A small network was shown many inputs. Here are its activations along a few directions, one row for each input.
Each table varies a few parts of the input and shows all the possible inputs, shuffled.
A made-up example of a description, with smaller parts first: values(3) and (point or ring(11) or (line(4) and ring(8))).
Shared parts are said once, and a part with two or three values counts as separate values.

Other details of the inputs shift rows strongly along two fixed directions, in all tables alike. That doesn't count.

Rows:
row 1: -29  22  -9  -3  0  -4  6  -21  9  13  -13
row 2: 0  73  -11  -52  -33  68  -53  -3  -25  -87  43
row 3: -19  0  -37  -12  2  -20  10  -56  1  36  -12
row 4: 2  5  51  -8  -22  47  -33  55  -6  -67  -3
row 5: 22  -29  -39  14  -13  -4  38  -36  -5  22  6
row 6: 15  15  -12  1  5  8  2  -21  16  14  -1
row 7: 48  31  -80  24  9  -38  28  -50  -3  42  51
row 8: 13  -9  69  80  -12  -39  49  61  -27  4  -23
row 9: -42  8  44  -57  6  30  -66  57  -1  -48  -5
row 10: 2  -16  48  82  -10  -37  61  40  -20  13  -16
row 11: -15  4  -48  -46  17  39  -28  -13  -1  0  15
row 12: 10  -14  23  26  -23  -38  33  16  -12  -4  -17
row 13: -56  15  25  -56  9  44  -72  45  -6  -57  -6
row 14: 10  -9  -68  -33  17  -57  44  -59  10  47  2
row 15: -20  -18  -35  -42  -30  -6  2  -39  -10  -12  -6
row 16: 32  -45  -43  3  -11  -19  39  -57  3  23  11
row 17: 4  16  26  -10  -19  43  -10  28  -11  -44  3
row 18: 47  -31  9  59  33  -46  40  18  8  40  4
row 19: 6  5  -72  -22  20  -45  49  -55  -1  50  -1
row 20: 9  69  -77  -44  -15  19  -36  -75  9  -5  41
row 21: 17  -25  80  78  9  -4  -13  54  8  8  -11
row 22: 13  -46  80  71  -19  -45  29  57  -17  1  -21
row 23: -27  4  48  -25  -6  12  -48  21  5  -23  -19
row 24: -45  11  -39  -67  -33  36  -19  -25  -14  -33  -5
row 25: -7  -12  -55  -56  16  27  -30  -27  11  0  18
row 26: -33  40  41  -18  -2  75  -60  39  15  -54  -2
row 27: -2  -20  -9  16  2  -45  19  -44  9  42  -14
row 28: 17  -18  60  87  16  -8  8  40  0  26  -13
row 29: 36  -12  69  81  12  -26  12  43  13  19  -14
row 30: 21  -15  -50  19  29  -23  50  -28  10  50  17
row 31: 19  -16  16  46  -6  -1  44  10  -7  5  7
row 32: 4  -18  46  -18  -25  44  -38  45  1  -52  1
row 33: -9  25  -16  -13  3  -16  9  -31  -1  19  -20
row 34: -21  -10  -51  -22  19  -20  15  -33  -6  32  2
row 35: 14  -25  59  27  19  10  -27  76  9  -12  5
row 36: 19  3  4  20  28  -2  11  23  0  10  9
row 37: -55  36  11  -40  12  41  -35  40  -5  -39  -4
row 38: -3  8  -27  -25  -1  -30  8  -48  13  22  -16
row 39: 1  -5  -34  -66  -5  29  -38  -46  29  -2  6
Each input here is: values(3) and (point or (values(2) and ring(6))).
- The inputs of row 24 and row 34 match in every part but the values(3) part. If row 2 is changed in the same way as row 24 into row 34, which row does it become? => row 7
- Which other rows does row 15 become when the values(2) part takes its other values? List them by row number. => row 16
- Which other rows does row 35 become when the values(2) part takes its other values? List them by row number. => row 9
- A walk changes only the ring(6) part. It starts at row 23 and steps to row 27. List the rest of the walk in order. => row 3, row 1, row 33, row 38
